A small network was shown many inputs. Here are its activations along a few directions, one row for each input.
In each table, some parts of the input vary, and every possible input appears once, in random order.
A made-up example of a description, with smaller parts first: one of 6 places along a line, together with either a single point or one of 9 places around a ring or (one of 2 separate values, together with one of 5 places around a ring).
Shared parts are said once, and a part with two or three values counts as separate values.

Other details of the inputs shift rows strongly along two fixed directions, in all tables alike. That doesn't count.

A family of inputs:
R1: [  46   85  -32   31   13  -69  -35   18   49 -113   11   41   43  -54]
R2: [ 34  79 -34  28  26 -79 -25  10  47 -96  28  41  57 -64]
R3: [ 76 -36  -8   7   2 -36  74 -59 123 -51 -20 -30  45  87]
R4: [-40 -74  21 -55 -17  69  58  -2 -23  81  -7 -54 -14  79]
R5: [ 57  54 -40  50   9 -54 -41   2  37 -78   1  50  40 -72]
R6: [-24 -40  34 -15 -14  36  32 -16 -81  67 -40 -16 -64 100]
R7: [ 97 -28   4  24  11 -29  76 -76 121 -49  -8 -48  16  78]
R8: [-73 -70  40  13  -7  24  39 -38 -59  85 -17 -39 -37  72]
R9: [ 94  56 -33   9  -4  -2 -28  17  97 -71  37  29  32 -80]
R10: [ 31  84 -44  38   8 -67 -31 -10  37 -62  24  29  63 -73]
R11: [-28 -60  12 -58 -16  79  57   3 -15  86 -24 -34 -32  76]
R12: [-27 -90  39 -65 -19  68  25  12  -9  54 -16 -40 -37  97]
R13: [ 11  34 -15  50   6 -78 -44  -2  58 -71  26  36  53 -97]
R14: [ -57   28  -13  -12    9   27  -68   57  -80   39   14   33   -4 -106]
R15: [-52  55  -9 -26  -4  24 -64  62 -82  43  14  32  -8 -94]
R16: [  55  -32    1   62   25  -75   61 -101   64  -59  -39  -17   24   89]
R17: [-72  51 -10 -28  11  17 -52  70 -87  27  46  23   9 -83]
R18: [-59 -67  31   1  10  30  39 -41 -78  75 -23 -38 -32  81]
R19: [-59  -2  10 -24  -1  13 -92  64 -78   2  19  28 -12 -94]
R20: [ 23  37 -22  50  -5 -73 -58   5  61 -86  11  35  33 -84]
R21: [ 69   4  -3  47   0 -71  47 -81  64 -71 -49 -14   3 101]
R22: [ 60  -2  -1  48  13 -81  64 -95  65 -56 -36 -17  20  98]
R23: [ -24   27   -4  -54  -10   80  -47   73  -27   46   45    6  -15 -118]
R24: [-21 -65  34 -38  -9  78  60 -19 -28  82   4 -72 -42  68]
R25: [ -21    0   20  -63  -12   67  -82   85  -21   17   54    2  -19 -100]
R26: [ 88  32 -17  60  12 -56  79 -68  62 -70 -47   5   6 112]
R27: [-13 -76  24 -61 -23  82  42   8 -17  71 -17 -21 -42  95]
R28: [ -72   23   -6   -1   -6   20  -67   59  -60   50   20   31  -11 -110]
R29: [-43 -15  22 -14  10  40  58  -9 -79  74 -38 -24 -54  97]
R30: [ -56    7    0   -4  -16   17  -80   71  -64   33   26   41  -22 -100]
Description of these inputs: one of 5 places around a ring, together with either one of 2 separate values or one of 4 places along a line.
The inputs of R28 and R20 match in every part but the place on the ring of 5. If R15 is changed in the same way as R28 into R20, which row does it become?
> R21
Start at R17 and move only the place on the ring of 5, one step at a time. The first step leads to R29. Which rows follow, in order?
> R26, R1, R2
Which other rows does R27 become when the choice among 2 separate values takes its other values? List them by row number.
> R9
Which other rows agree with R7 in the place on the ring of 5? List them by row number.
> R2, R3, R13, R16, R22

A family of inputs:
R31: [ -1  94 -30  56  20 -84 -21  -7   4 -61  19  18  37 -61]
R32: [ 31  67 -28  66   0 -59 -60   0  27 -73 -10  50 -11 -60]
R33: [-19 -49  -5 -31 -10  25  53 -13 -28  43 -46 -14  -8  98]
R34: [-25  -8  30 -57  13  35 -45  60 -49  -3  31   2  -9 -24]
R35: [ 15 -53  20   2  -9  46  39 -36 -53  53 -55 -28 -67  84]
R36: [ 18 -60  23  55  -1 -60  32 -81  62 -40 -22 -14  18  43]
R37: [ 13  -6 -10  43   4 -64 -46 -11  58 -61  28  24  58 -88]
R38: [-24 -27  12 -10  19  38  85 -51 -48  75 -15 -43 -31  96]
R39: [ 39  59 -58  -1 -14  -7  -2  40  79 -40  14  42  50 -61]
R40: [-55  29   1  -2  16   4 -17  21 -89  42  28   6   2 -36]
R41: [ 20  85 -40  37  37 -46 -13  -5  20 -52  21  19  60 -67]
R42: [-21   2  10   5 -10  31 -54  31 -77  32  -2  34 -44 -39]
R43: [ 22  30  -9  61  17 -65  62 -82  10 -27 -22 -27  16  79]
R44: [-18  -6  18 -70   2  41 -42  54 -47  -1  32 -10  -9 -32]
R45: [-45 -43  14 -19 -23  49 -33  39   5  58  46 -23  -5 -71]
R46: [-20 -16  25 -21   6  48  86 -45 -38  81 -19 -53 -30  79]
R47: [  1  11   1  -9 -18  76 -24  58 -30  53  11  11 -51 -55]
R48: [-31  -5  36 -52   3   5 -49  57 -58  -4  31   4 -25 -21]
R49: [-47   1  -5 -26 -11   8 -32  60 -53  26  -2  37  19 -19]
R50: [-27 -10  34 -54   6  19 -46  58 -59   2  34  10 -13 -21]
R51: [ 75  -3   3  -3  -5  13  61 -26  86 -49   9 -40   0  69]
R52: [  4  62 -38  29  -7 -72 -34  29  39 -69 -10  55  47 -42]
R53: [ 26 -59   6  47  14 -43  28 -72  72 -36 -15 -22  28  39]
R54: [-52   2  40 -42   6  -2 -53  60 -54  -8  23   6 -34 -22]
R55: [ 43  22 -23  41  27 -38  73 -71  22 -20 -22 -33  29  59]
R56: [-33 -46   8 -25  -2  30  45  -8 -25  47 -50  -5 -11 107]
R57: [ -1  13   7 -24 -19  64 -33  46 -38  55  -2  11 -44 -54]
R58: [ 28   2 -21  29  -8 -57  43 -42  43 -37 -44  14  23  87]
R59: [ 58   6   1  63  -9 -40  24 -76  29 -37 -50   6 -30  76]
R60: [-49 -42  19 -33 -23  38 -44  27  -1  58  33 -24   2 -70]
R61: [-57 -58  14 -25  -9  22 -49  21 -33  37  24 -17   5 -68]
R62: [ 62  60 -14 -31  -7  -6 -29  23  80 -75  38   3  41 -59]
R63: [-38   5 -22 -45  -9  31 -18  58 -24  37   5  29  13 -26]
R64: [ 62  46 -24 -25   7 -15 -27  21  64 -82  43  21  40 -56]
R65: [-41  38  -1 -26   6  59   9  41 -47  66  40 -10 -12 -58]
R66: [ 47  12 -32  -1 -14  -9  59 -34  80 -18 -37   2  32  66]
R67: [  5 -53  27  11   3  42  37 -39 -47  52 -54 -14 -72  99]
R68: [ -34 -107   29  -12   -5   30   36  -45    5   71   -6  -47  -27   65]
R69: [ -8   0  -2  53   6 -81 -45  -8  57 -76  16  25  35 -91]
R70: [ 80   4 -17  45   2  -9  43 -53  56 -19 -39  -3 -22  53]
The inputs of R59 and R36 match in every part but one. If R42 is changed in the same way as R59 into R36, which row does it become?
> R37
The inputs of R53 and R67 match in every part but one. If R60 is changed in the same way as R53 into R67, which row does it become?
> R57
Describe the family of inputs behind these rows.
> one of 5 separate values, together with one of 8 places along a line
Which other rows does R54 become when the choice among 5 separate values takes its other values? List them by row number.
> R31, R32, R52, R69
Which other rows does R61 become when the choice among 5 separate values takes its other values? List them by row number.
> R33, R35, R44, R55

A family of inputs:
R71: [-30 -24  11 -35  -8  48  -2  24 -27  48   8 -13 -18  -2]
R72: [ 54  17 -19  13   1 -18  18 -20  69 -43   1   0  26   4]
R73: [-21  44 -15   8   8 -26 -40  30 -27 -20  13  32  19 -64]
R74: [ 49  14 -21  17  -1 -18  23 -23  72 -35  -2  -2  29   5]
R75: [ 27  34 -20  44  14 -55  14 -34  26 -46  -9  11  28   7]
R76: [  4  20 -11 -21  -4  16 -32  37  10  -6  25  13  17 -64]
R77: [-22 -11   5   5  -2 -21 -49  19   6 -19  25  11  21 -68]
R78: [-22 -25  18 -39  -8  46  -3  25 -29  35   8 -13 -24   8]
R79: [-27 -24  13 -37  -8  47  -4  25 -27  46   8 -12 -19  -2]
R80: [  7 -34  15  30   4 -15  54 -58 -10  13 -46 -18 -34 107]
R81: [-14  41 -13   7   1 -23 -47  32 -24 -23   9  36  14 -59]
R82: [-23 -23  20 -41  -7  45  -8  31 -32  34  10 -12 -25   6]
R83: [-44 -13  19   1   3   9   5  -7 -61  43  -9  -9 -29  22]
R84: [  7 -31  14  36   6 -16  55 -63 -11  15 -43 -25 -30  98]
R85: [ 55  16 -16  12   1 -18  16 -18  66 -43   2   1  24   3]
Describe the family of inputs behind these rows.
> either a single point or one of 6 places around a ring or one of 8 places along a line
